Each row below holds a small network's activations on one record, seen along a few directions.
After each row come some of the record's fields: Guteb, Sur, Vazo, Ruleb, Zis, Lurop.
Not every record has every field; a missing one is left out.
The largest differences between rows may come from other fields.
Strong random noise was added to every row along 5 fixed directions; ignore it. To show where, here is one row again and again, with new noise each time:
-110 -296 -344 292 288 431 -127 166 -119 -74 163 214 -28 261 139 -50 -198 618 356 -90 98 -176 299 -13 -86 -62 148
-23 -103 218 -353 -294 -14 -347 -246 8 105 -332 61 -39 170 -36 445 -408 125 458 260 309 96 294 309 -256 72 127
-98 -183 -461 334 237 427 -15 159 -138 -37 317 17 -9 83 -85 -98 15 501 -59 -163 29 -51 178 37 -32 67 127
35 -9 -309 104 -37 288 -172 -108 -400 597 -209 -59 95 -11 -409 495 -685 545 -99 56 275 40 497 311 -235 135 372
34 123 -222 -55 -213 57 -84 -158 -186 298 8 -222 29 -165 -483 310 -134 161 -371 78 129 220 137 339 -140 261 202
-51 216 101 -354 -279 -179 159 -309 -30 -645 333 177 -588 -34 212 -132 261 331 785 649 89 159 -347 118 -226 396 231
13 -368 -252 293 438 -30 -394 344 57 -256 -28 713 72 537 501 -180 -187 620 805 1 -123 -477 219 -177 -3 -498 90

72 -249 -55 15 120 -153 -187 266 21 -94 -89 268 198 242 115 11 12 114 130 -168 -23 -100 99 60 44 -269 -120
<Guteb:t3 Sur:j2 Ruleb:w2 Zis:k2 Lurop:l2>
-103 -188 201 -353 -186 66 -447 -203 31 305 -655 85 214 268 80 658 -690 43 467 163 413 -86 524 301 -268 -226 58
<Guteb:t1 Sur:j1 Ruleb:w2 Zis:k2 Lurop:l4>
-53 181 -243 318 119 110 -2 -115 -298 474 -200 311 12 -19 0 238 -672 439 349 310 70 -237 258 -131 -64 -229 382
<Guteb:t2 Sur:j2 Ruleb:w2 Zis:k2 Lurop:l3>
276 -234 379 -329 -14 -522 -332 212 129 -78 -418 390 178 307 304 77 -208 -33 503 -63 37 -121 139 10 15 -313 -163
<Guteb:t2 Sur:j2 Vazo:z1 Ruleb:w1 Zis:k4 Lurop:l2>
-123 40 -131 60 24 -22 -241 -76 322 119 -90 199 155 165 36 143 -2 -124 86 171 -140 -293 -59 -75 27 -324 53
<Guteb:t1 Sur:j1 Vazo:z1 Ruleb:w2 Zis:k3 Lurop:l3>
225 -92 85 -144 -68 -72 256 111 -288 -205 44 -75 -134 -26 -61 -43 -37 258 -19 -93 189 173 42 89 -90 316 29
<Guteb:t3 Sur:j2 Vazo:z2 Ruleb:w1 Zis:k1 Lurop:l2>
94 127 26 -284 -358 25 64 -229 -245 270 -68 -382 -15 -256 -479 340 -141 -26 -416 -22 283 377 80 413 -184 425 17
<Guteb:t1 Sur:j2 Ruleb:w1 Zis:k2 Lurop:l2>
172 102 -197 257 230 -88 0 169 -197 326 -101 -9 203 -82 -126 -11 -127 90 -419 -212 -227 -74 19 -79 41 -161 84
<Guteb:t1 Sur:j1 Vazo:z3 Ruleb:w1 Zis:k2 Lurop:l6>
-223 -62 -207 290 77 556 -8 -134 -50 328 77 -150 54 -10 -54 86 -288 90 -77 -79 127 -117 219 -70 -10 -57 30
<Guteb:t1 Sur:j2 Ruleb:w1 Zis:k2 Lurop:l3>
33 205 208 -86 -156 -297 89 -56 253 -339 159 -15 -126 -75 191 -244 431 -341 110 178 -209 12 -395 -148 4 15 -125
<Guteb:t1 Sur:j1 Vazo:z3 Ruleb:w1 Zis:k1 Lurop:l3>
87 146 258 -191 -172 -338 118 -12 0 18 -110 -177 -53 -180 -163 -33 130 -357 -267 23 -104 132 -160 62 -30 164 -17
<Guteb:t1 Sur:j1 Vazo:z1 Ruleb:w2 Zis:k1 Lurop:l1>
307 529 113 -55 -193 -835 -42 -83 12 257 -229 135 39 -162 -195 -4 25 -253 -227 303 -344 -51 -315 13 61 -182 186
<Guteb:t1 Sur:j1 Vazo:z3 Ruleb:w2 Zis:k3 Lurop:l3>
-284 -260 -80 198 181 363 184 128 122 -298 273 -91 -98 21 193 -299 176 60 88 -185 58 -67 5 -300 103 13 -96
<Guteb:t2 Sur:j2 Vazo:z2 Ruleb:w2 Zis:k1 Lurop:l1>
-125 606 -172 6 -310 45 402 -495 -91 2 434 -359 -309 -448 -340 29 244 -102 -291 492 -53 261 -452 36 10 478 260
<Sur:j2 Zis:k4 Lurop:l3>
126 128 -423 137 96 -16 25 -8 -376 217 96 131 43 -48 -208 112 -203 540 -76 155 -28 -10 81 126 -176 108 281
<Guteb:t1 Sur:j1 Ruleb:w1 Zis:k2 Lurop:l7>
33 27 -488 545 478 -374 -189 406 412 -177 285 552 216 188 300 -530 569 -69 -15 -65 -692 -569 -393 -435 381 -698 -102
<Guteb:t3 Sur:j1 Vazo:z3 Ruleb:w2 Zis:k3 Lurop:l3>
126 -21 -103 -24 116 -36 189 66 -349 -151 56 267 -266 115 158 -27 -365 700 583 191 190 -104 79 11 -187 98 330
<Guteb:t1 Sur:j2 Vazo:z2 Ruleb:w2 Zis:k3 Lurop:l2>
146 211 295 -179 -277 -405 -76 -107 -96 359 -326 -246 127 -204 -299 119 -153 -472 -464 -27 -78 198 -44 149 42 32 -70
<Guteb:t1 Sur:j2 Ruleb:w1 Zis:k2 Lurop:l1>
2 -495 169 93 255 252 -464 252 -15 441 -578 163 307 413 173 351 -655 174 163 -403 218 -277 650 39 -63 -406 -34
<Guteb:t1 Sur:j1 Vazo:z1 Ruleb:w2 Zis:k3 Lurop:l5>
-54 -249 -79 113 224 245 86 65 -106 -282 122 199 -152 151 320 -134 -56 428 408 4 141 -201 26 -123 -47 38 122
<Guteb:t1 Sur:j2 Vazo:z2 Ruleb:w1 Zis:k1 Lurop:l5>
-141 -488 209 -59 109 200 -720 46 336 419 -662 136 555 416 158 447 -537 -253 189 -246 192 -268 518 93 -41 -545 -255
<Guteb:t1 Sur:j1 Ruleb:w1 Zis:k2 Lurop:l6>
232 221 318 -503 -286 -816 -229 -154 140 -307 -329 370 -127 66 219 177 165 -131 573 610 -65 -50 -397 164 -162 -141 35
<Guteb:t1 Sur:j1 Vazo:z3 Ruleb:w2 Zis:k2 Lurop:l5>
-123 -7 291 -450 -400 107 -63 -426 148 32 -226 -252 -106 -62 -103 410 -53 -213 97 301 338 220 -16 284 -225 357 3
<Guteb:t1 Sur:j1 Vazo:z1 Ruleb:w1 Zis:k1 Lurop:l6>
165 97 305 -184 -100 -345 -167 -85 -150 390 -468 76 128 -60 -53 264 -483 -90 31 126 6 -14 191 85 -34 -155 32
<Guteb:t3 Sur:j2 Ruleb:w1 Zis:k2 Lurop:l6>
149 -316 60 -62 129 -66 -370 155 -135 309 -486 356 294 338 108 339 -625 273 379 -146 153 -227 484 128 -106 -305 -15
<Guteb:t3 Sur:j2 Ruleb:w1 Zis:k2 Lurop:l2>
206 -67 186 -292 -224 -353 -132 22 104 17 -228 -260 176 -104 -168 78 136 -506 -493 -223 70 255 -25 179 51 -19 -244
<Guteb:t1 Sur:j2 Vazo:z2 Ruleb:w1 Zis:k2 Lurop:l4>
30 -71 104 -279 -255 177 8 -191 -164 125 -58 -259 -2 -93 -257 289 -160 3 -110 29 228 307 211 285 -185 327 10
<Guteb:t3 Sur:j2 Ruleb:w1 Zis:k2 Lurop:l7>
195 -168 551 -376 -275 -96 -214 -79 -138 419 -682 -182 109 0 -79 495 -576 -182 -53 -142 279 158 430 251 -139 55 -66
<Guteb:t3 Sur:j2 Vazo:z4 Ruleb:w1 Zis:k1 Lurop:l5>
-6 2 16 -190 -100 -63 -97 -117 46 -128 -2 -32 -17 -19 70 18 96 -87 91 77 94 50 -56 137 -19 41 -51
<Guteb:t1 Sur:j2 Ruleb:w1 Zis:k2 Lurop:l4>
-75 5 29 -80 -201 9 -253 -85 191 401 -295 -299 332 -122 -366 271 16 -443 -580 -218 9 85 111 44 140 -31 -151
<Guteb:t2 Sur:j2 Vazo:z4 Ruleb:w1 Zis:k1 Lurop:l1>
-240 -178 277 -54 -38 457 59 -93 29 137 -109 -377 -21 27 -2 89 -285 -166 -22 -171 219 133 278 15 3 197 -151
<Sur:j2 Zis:k4 Lurop:l1>
385 389 124 -402 -342 -866 -155 -147 -125 196 -365 128 84 -123 -325 368 -179 -28 -89 374 -27 128 -144 342 -98 87 101
<Sur:j2 Zis:k4 Lurop:l2>
-286 -179 98 135 191 463 93 -103 -107 -185 54 141 -292 240 474 -17 -394 444 885 212 204 -190 194 -226 -101 85 137
<Sur:j2 Zis:k4 Lurop:l1>
47 -74 -187 125 34 60 -258 56 -33 622 -315 -78 409 -22 -321 338 -326 -156 -533 -215 -61 -140 227 25 75 -169 21
<Guteb:t3 Sur:j2 Vazo:z1 Ruleb:w1 Zis:k1 Lurop:l1>
9 92 -222 394 272 1 66 61 -181 304 -92 298 74 72 75 -87 -338 307 74 67 -142 -241 147 -238 126 -266 155
<Guteb:t2 Sur:j2 Ruleb:w1 Zis:k2 Lurop:l3>
53 249 -197 -132 -73 -150 237 -38 -173 -422 370 126 -315 -75 0 -129 270 391 267 347 -15 24 -308 131 -153 299 177
<Guteb:t1 Sur:j1 Ruleb:w2 Zis:k4 Lurop:l2>
30 411 -179 201 28 -239 500 75 27 -316 561 -91 -242 -336 -102 -544 657 -212 -575 12 -422 92 -569 -262 173 149 40
<Guteb:t1 Sur:j1 Vazo:z2 Ruleb:w2 Zis:k1 Lurop:l3>
-33 -389 464 -480 -226 118 -83 14 315 -534 41 -217 -86 175 144 -66 413 -365 157 -174 211 273 50 115 -101 235 -343
<Guteb:t3 Sur:j1 Vazo:z1 Ruleb:w2 Zis:k1 Lurop:l7>
225 -213 327 -339 -210 -134 -26 87 -24 -37 -208 -280 125 13 -180 73 51 -245 -255 -365 147 233 141 203 7 114 -273
<Guteb:t3 Sur:j2 Vazo:z4 Ruleb:w1 Zis:k2 Lurop:l2>
-30 -546 546 -438 -196 102 -518 -26 281 -72 -498 -6 213 405 149 339 -239 -325 398 -207 300 85 486 204 -135 -172 -310
<Guteb:t3 Sur:j2 Ruleb:w2 Zis:k2 Lurop:l7>
-187 235 -22 41 -70 95 141 -323 -57 4 130 192 -243 -111 137 22 -137 220 504 486 70 -81 -95 -145 -81 71 208
<Guteb:t2 Sur:j2 Ruleb:w1 Zis:k2 Lurop:l3>
-37 -42 -123 405 231 114 -212 116 84 365 -136 80 320 165 14 99 -292 -72 -217 -238 -182 -252 217 -215 190 -384 -38
<Sur:j2 Zis:k4 Lurop:l3>
-195 -108 173 -207 -136 565 227 -224 -79 -166 158 -474 -246 -72 31 125 -87 66 96 -32 413 291 203 173 -121 496 -53
<Sur:j2 Zis:k4 Lurop:l4>
289 74 -254 125 139 -117 70 214 -411 301 -155 132 113 -36 -208 100 -343 582 -113 -124 96 -39 254 56 -74 91 207
<Guteb:t2 Sur:j1 Vazo:z3 Ruleb:w1 Zis:k1 Lurop:l2>
285 284 -74 -106 -48 -126 289 -178 -644 356 -205 -54 -154 -191 -222 269 -559 513 12 245 194 86 174 222 -249 323 468
<Guteb:t1 Sur:j1 Vazo:z1 Ruleb:w1 Zis:k2 Lurop:l4>
-388 -228 154 176 89 857 119 -142 109 -9 146 -266 -135 142 225 -3 -261 24 220 -201 205 0 317 -202 19 106 -111
<Sur:j2 Zis:k4 Lurop:l3>

Which values does each new row have?
-299 -431 178 112 12 648 -76 -54 248 166 -95 -348 207 126 8 121 -144 -335 -172 -455 323 68 403 -145 84 -86 -269
<Guteb:t2 Sur:j2 Vazo:z2 Ruleb:w1 Zis:k2 Lurop:l3>
100 341 -157 -170 -168 143 295 -274 -544 364 -16 -179 -307 -315 -342 371 -457 540 -8 398 375 188 175 245 -222 481 491
<Guteb:t2 Sur:j1 Vazo:z1 Ruleb:w2 Zis:k3 Lurop:l4>
-131 -186 622 -193 -211 304 134 -140 113 62 -150 -409 -69 -64 88 42 -228 -515 1 -271 297 308 261 -134 4 125 -236
<Guteb:t2 Sur:j2 Vazo:z2 Ruleb:w1 Zis:k2 Lurop:l3>
238 147 -271 109 130 -110 13 49 -412 256 -158 137 6 -100 -184 152 -373 397 -31 112 36 -113 194 126 -60 -14 267
<Guteb:t3 Sur:j2 Ruleb:w2 Zis:k2 Lurop:l4>
30 -277 -180 107 92 236 -280 151 -113 389 -178 -37 332 158 -158 262 -377 208 -208 -367 180 -66 403 195 -36 -101 -49
<Guteb:t1 Sur:j2 Ruleb:w1 Zis:k4 Lurop:l2>
-112 -230 232 -57 -57 25 -213 1 408 -187 -51 133 37 259 298 -24 189 -303 277 22 -7 -177 -63 -96 18 -233 -207
<Guteb:t1 Sur:j1 Vazo:z1 Ruleb:w2 Zis:k1 Lurop:l3>
-75 -323 122 -108 92 204 122 200 41 -588 209 132 -222 211 369 -239 162 219 551 -96 133 30 24 -46 -45 45 -219
<Guteb:t3 Sur:j2 Ruleb:w2 Zis:k2 Lurop:l2>
161 94 -248 50 122 -167 -16 92 -97 73 3 30 114 -43 -26 -7 75 123 -162 -49 -117 -77 -40 50 -14 -75 49
<Guteb:t1 Sur:j1 Vazo:z3 Ruleb:w1 Zis:k2 Lurop:l4>
9 407 362 -396 -361 -600 142 -330 330 -367 108 79 -255 -229 138 -245 427 -569 211 464 -190 168 -601 -185 120 15 -62
<Guteb:t2 Sur:j2 Vazo:z2 Ruleb:w1 Zis:k2 Lurop:l3>
-170 137 82 136 6 439 585 -114 -218 -159 367 -272 -447 -238 105 -267 -89 86 118 47 105 242 -56 -292 -3 284 123
<Guteb:t2 Sur:j2 Vazo:z2 Ruleb:w2 Zis:k2 Lurop:l3>
23 525 327 -445 -441 -523 134 -413 -53 -80 -76 -75 -278 -261 -97 96 103 -316 94 562 -84 259 -441 136 -135 309 120
<Guteb:t1 Sur:j1 Ruleb:w1 Zis:k2 Lurop:l1>
-16 12 148 185 98 209 160 8 -179 309 -109 -9 -66 -30 63 29 -371 125 142 -65 45 -45 261 -180 -4 -80 101
<Guteb:t2 Sur:j1 Vazo:z3 Ruleb:w2 Zis:k2 Lurop:l3>
3 -136 -18 255 206 239 -145 120 -76 427 -221 -165 327 37 -139 145 -375 -11 -432 -362 -25 -33 317 -9 144 -168 -19
<Sur:j2 Zis:k4 Lurop:l6>
69 58 148 -339 -309 -195 -67 -155 29 -102 -13 -159 -95 -99 -215 150 167 -186 -99 33 147 278 -110 304 -104 238 -110
<Guteb:t1 Sur:j2 Ruleb:w2 Zis:k2 Lurop:l2>
0 128 76 -351 -368 47 50 -176 32 -24 131 -433 -66 -223 -388 182 319 -132 -341 65 199 457 -50 287 -126 444 18
<Guteb:t2 Sur:j1 Vazo:z3 Ruleb:w2 Zis:k3 Lurop:l7>
-73 79 -523 553 383 150 -20 135 -36 242 158 292 191 39 12 -158 -85 284 -126 -6 -273 -381 -11 -206 75 -322 105
<Guteb:t1 Sur:j1 Ruleb:w1 Zis:k2 Lurop:l3>
-71 -9 -67 342 294 0 -44 144 153 -60 85 323 42 145 319 -371 11 -10 140 -135 -341 -300 -60 -346 175 -396 -89
<Guteb:t1 Sur:j2 Ruleb:w1 Zis:k2 Lurop:l3>
-111 -450 -46 114 214 419 -252 218 99 45 -99 -88 305 291 175 60 -74 -32 -109 -479 159 -69 368 87 13 -188 -242
<Guteb:t1 Sur:j1 Ruleb:w1 Zis:k2 Lurop:l4>
142 -3 -150 -82 -6 -219 10 150 33 -152 181 -69 127 -13 -129 -125 435 -17 -314 -180 -111 75 -224 137 3 46 -149
<Guteb:t1 Sur:j1 Vazo:z3 Ruleb:w1 Zis:k2 Lurop:l2>
-78 69 46 -47 -18 -135 -151 -152 -6 30 -215 312 -73 166 238 142 -317 220 625 457 45 -221 -2 -37 -56 -95 148
<Sur:j2 Zis:k4 Lurop:l1>
-120 -66 263 -316 -67 63 210 -134 99 -658 260 64 -391 40 459 -269 328 -8 600 202 64 76 -187 -15 -38 221 -113
<Guteb:t3 Sur:j2 Ruleb:w1 Zis:k2 Lurop:l4>
-4 4 -214 193 198 18 256 256 79 -424 523 -198 24 -198 10 -509 756 -212 -540 -361 -209 177 -278 -95 262 122 -248
<Guteb:t2 Sur:j2 Ruleb:w1 Zis:k2 Lurop:l4>
49 351 14 -381 -330 -144 356 -354 -329 -347 255 19 -492 -188 -38 74 95 404 453 587 232 276 -329 293 -338 606 261
<Guteb:t1 Sur:j1 Ruleb:w1 Zis:k2 Lurop:l2>
